Each row below holds a small network's activations on one input, seen along a few directions.
Each table varies a few parts of the input and shows all the possible inputs, shuffled.
Descriptions start from the smaller parts, as in this example, which fits no table here: one of 4 places along a line, together with either a single point or one of 11 places around a ring or (one of 2 separate values, together with one of 8 places around a ring).
Shared parts are said once, and a part with two or three values counts as separate values.
In the rows, zero is written as 128.

Other details of the inputs vary at random and push rows far along two fixed directions, the same in every table; ignore that.

A family of inputs:
r1: [127  94 167 178 177 152 146 131 124 116 115  41 130]
r2: [140  91 176 164 135 171 171 162 111 119 116  74 138]
r3: [198 129  70 160  71 131 124 126 128  70 115  67  76]
r4: [196 118  88 139 100 129 117 152 144  75 118  50  97]
r5: [161 127  99 146 105 138 132 138 144  59 107  63 108]
r6: [167 166  52  90  78  53  67 120 133 151 152 197  95]
r7: [139 118 140 127 116 156 164 145 142  78 102  69 138]
r8: [214 141  37 141  47 124  99 127 147  40 125  57  73]
r9: [112 173  83  69 118 118  95  98 151 132 153 216 127]
r10: [ 58 131 172 111 196 145 138 102 116 194 145 222 168]
r11: [ 99 102 189 150 139 181 183 141 128 114 103  66 151]
r12: [144 122 127 146 121 202 177 126 136  83 109  98 106]
r13: [113 168  95  67 144 111  97 102 154 130 150 213 136]
r14: [ 41 128 200 112 179 112 154 115 112 214 133 203 174]
r15: [ 61 126 189 100 181 106 115 129 112 209 154 185 170]
r16: [183 178  17  69  54  46  41 120 149 123 160 188  93]
r17: [176 193  14  55  26  57  83 121 145  96 143 221 115]
r18: [ 54 122 176 135 185 100 120 109 103 204 138 200 165]
r19: [ 77 141 142 120 151  89 112 105 113 184 137 201 138]
r20: [126  82 178 198 163 166 157 130 103 133 110  58 133]
r21: [135  99 181 163 135 171 175 157 113 125 113  73 126]
r22: [165 115 127 127 117 149 143 161 133  82 119  62 124]
r23: [ 95  94 184 179 158 175 162 133 122 117 106  57 136]
r24: [ 90 117 168 130 178  88 102 123 106 220 148 189 154]
Each input here is: one of 4 places along a line, together with either a single point or one of 5 places around a ring.
- Changing only the place on the line of 4 turns r24 into r4. The same change can be made to r17. Which row results? => r7
- Change only the place on the line of 4 in r1. List by row number the other rows that result. => r3, r8, r20

A family of inputs:
r25: [ 76 164 108  70 182  67  64  82 152 160 158 205 134]
r26: [202 132  80 112  46 117 132 172 144  62 114  61 103]
r27: [ 82 104 190 153 191 164 126 120 131 156 133  97 144]
r28: [117  84 190 179 210 135 141 138 100 179 125  99 145]
r29: [151 114 155 134  95 159 176 154 128 115 108  75 130]
r30: [102 165 100  81  91  62  89 126 139 149 138 170 141]
r31: [145 100 162 155 150 196 159 142 122 125 122 101 129]
r32: [ 85 156 111 108 155  67  61  93 123 200 156 203 125]
r33: [201 141  84 116  38 128 132 172 149  64 112  60  99]
r34: [ 72 119 176 142 200 173 153  93 141 133 113 128 136]
r35: [ 74 113 187 157 136 160 187 132 109 132 103 125 159]
r36: [106 161 121  63 127 113 127 130 129 153 151 239 148]
r37: [148 155  88  97  79  76  97 119 114 162 149 195 107]
r38: [120  99 152 186 149 173 152 109 116 131 112  77 114]
r39: [ 96 151 106  87 159  75  61  98 134 168 167 197 143]
r40: [143 161  85 109  77  87 114 121 109 150 143 223 111]
r41: [185 133  73 155  86 157 143 131 121  98 122 134  86]
r42: [146 137 101 122  62 128 147 131 137  83 112  95 122]
r43: [116 127 139 138 122 185 181 138 133  76 110 105 136]
r44: [159 102 157 142 120 130 159 169 121 103 101  59 145]
r45: [128 164 105  53 117  90  91 145 150 150 160 181 137]
r46: [ 84 103 185 161 186 182 150 110 121 148 120 124 151]
r47: [114  91 190 171 179 157 141 139 118 175 128  88 118]
r48: [ 87  99 170 191 170 178 169 107 105 145 110 126 127]
r49: [108  99 181 166 179 161 155 122 107 190 131 120 130]
r50: [219 137  36 137  73 129  99 132 150  20 121  59  96]
r51: [146 106 158 145 149 176 134 154 131 130 137  74 121]
r52: [114 148 117 108 114  72 106 116 112 194 150 231 133]
r53: [120 154 121  58 156  63  89 140 136 164 158 206 169]
r54: [136 111 160 144 104 169 194 156 118 107 102 114 134]
r55: [131 167  59  97 101 116  96  95 136 114 145 219 116]
r56: [125 139 109 104 152  65  74 119 119 192 162 196 121]
r57: [112 103 170 184 125 141 143 133 116 130 111  57 122]
r58: [148 130 101 119  75 104 122 145 137  82 110  78 124]
r59: [175 145  93  91  83 148 143 150 151  86 137 115 120]
r60: [117 108 163 136 166 145 151 148 132  93 108  65 162]
r61: [165 136  79 130  94 159 121 113 143  75 128  97 100]
r62: [114  92 166 182 134 130 144 132 109 127 110  55 125]
r63: [118  88 196 176 173 119 149 148  95 168 118  91 148]
r64: [116 156 113  75 144  99  83 109 126 195 174 233 141]
r65: [177 144  72 102  61 145 120 151 164  36 116  58 100]
r66: [ 76  98 194 173 150 143 157 111  98 169 117 106 139]
r67: [ 75 103 190 187 148 157 175 113  92 156 109 131 142]
r68: [148 145  94  81 131  90  70 131 131 153 168 180 125]
r69: [123 148 104 107 139  89  94 106 119 195 151 235 123]
r70: [132  97 154 186 133 118 142 134 107 112 109  61 134]
r71: [ 72 168 113  71 178  84  67  83 154 167 153 200 128]
r72: [ 94  91 180 183 207 124 130 113 103 166 117 100 150]
r73: [144 152  59 113 108  65  60 103 132 135 148 165 103]
r74: [109 156 125  71 106  76 114 127 125 179 139 231 153]
r75: [196 153  46 101  40 153 138 138 162  21 113  69  96]
r76: [176 140  94  92  82 150 144 152 151  78 127 130 119]
r77: [190 165  24 129  68 169 141 106 167   7 109 104  71]
r78: [193 135  55 158  26 130 136 126 133  48 104  85  79]
r79: [ 82  92 180 188 184 167 156 107 110 165 113 120 136]
r80: [ 94 161 102  86 188  67  73  87 148 145 145 195 145]
r81: [105 101 193 115 179 151 153 163 132 145 132  91 160]
r82: [180 139  67 104  71 133 122 151 159  32 118  57 110]
r83: [213 135  70 141  34 120 118 157 138  72 123  64  68]
r84: [109 165  93  67 109  99 108 112 145 124 138 205 144]
r85: [126  92 186 155 202 152 137 149 113 156 135  99 160]
r86: [108 163  96  87  83  79 111 115 132 138 126 200 144]
r87: [ 72 119 184 142 206 176 154  92 141 142 117 107 135]
r88: [ 99  84 209 167 172 128 151 147  98 184 127  90 139]
r89: [133 104 150 152 121 126 153 151 122  88  92  49 150]
r90: [113 102 179 156 173 199 169 139 107 149 128 139 141]
- Changing only one part turns r78 into r62. The same change can be made to r76. Which row results? => r81
- What do these inputs look like to the network? => one of 6 places along a line, together with either a single point or (one of 2 separate values, together with one of 5 places around a ring)
- Change only the place on the ring of 5 in r84. List by row number the other rows that result. => r46, r78, r79, r86
- List by row number the other rows that have the place on the line of 6 in common with r35. => r36, r40, r41, r43, r48, r54, r55, r67, r77, r90
- Start at r28 and move only the place on the line of 6, one step at a time. The first step leads to r56. Which rows follow, in order? => r47, r49, r69, r41
- Change only the choice among 2 separate values in r86. List by row number the other rows that result. => r74
- List by row number the other rows that have the place on the line of 6 in common with r27. => r30, r32, r33, r45, r47, r51, r57, r65, r71, r83
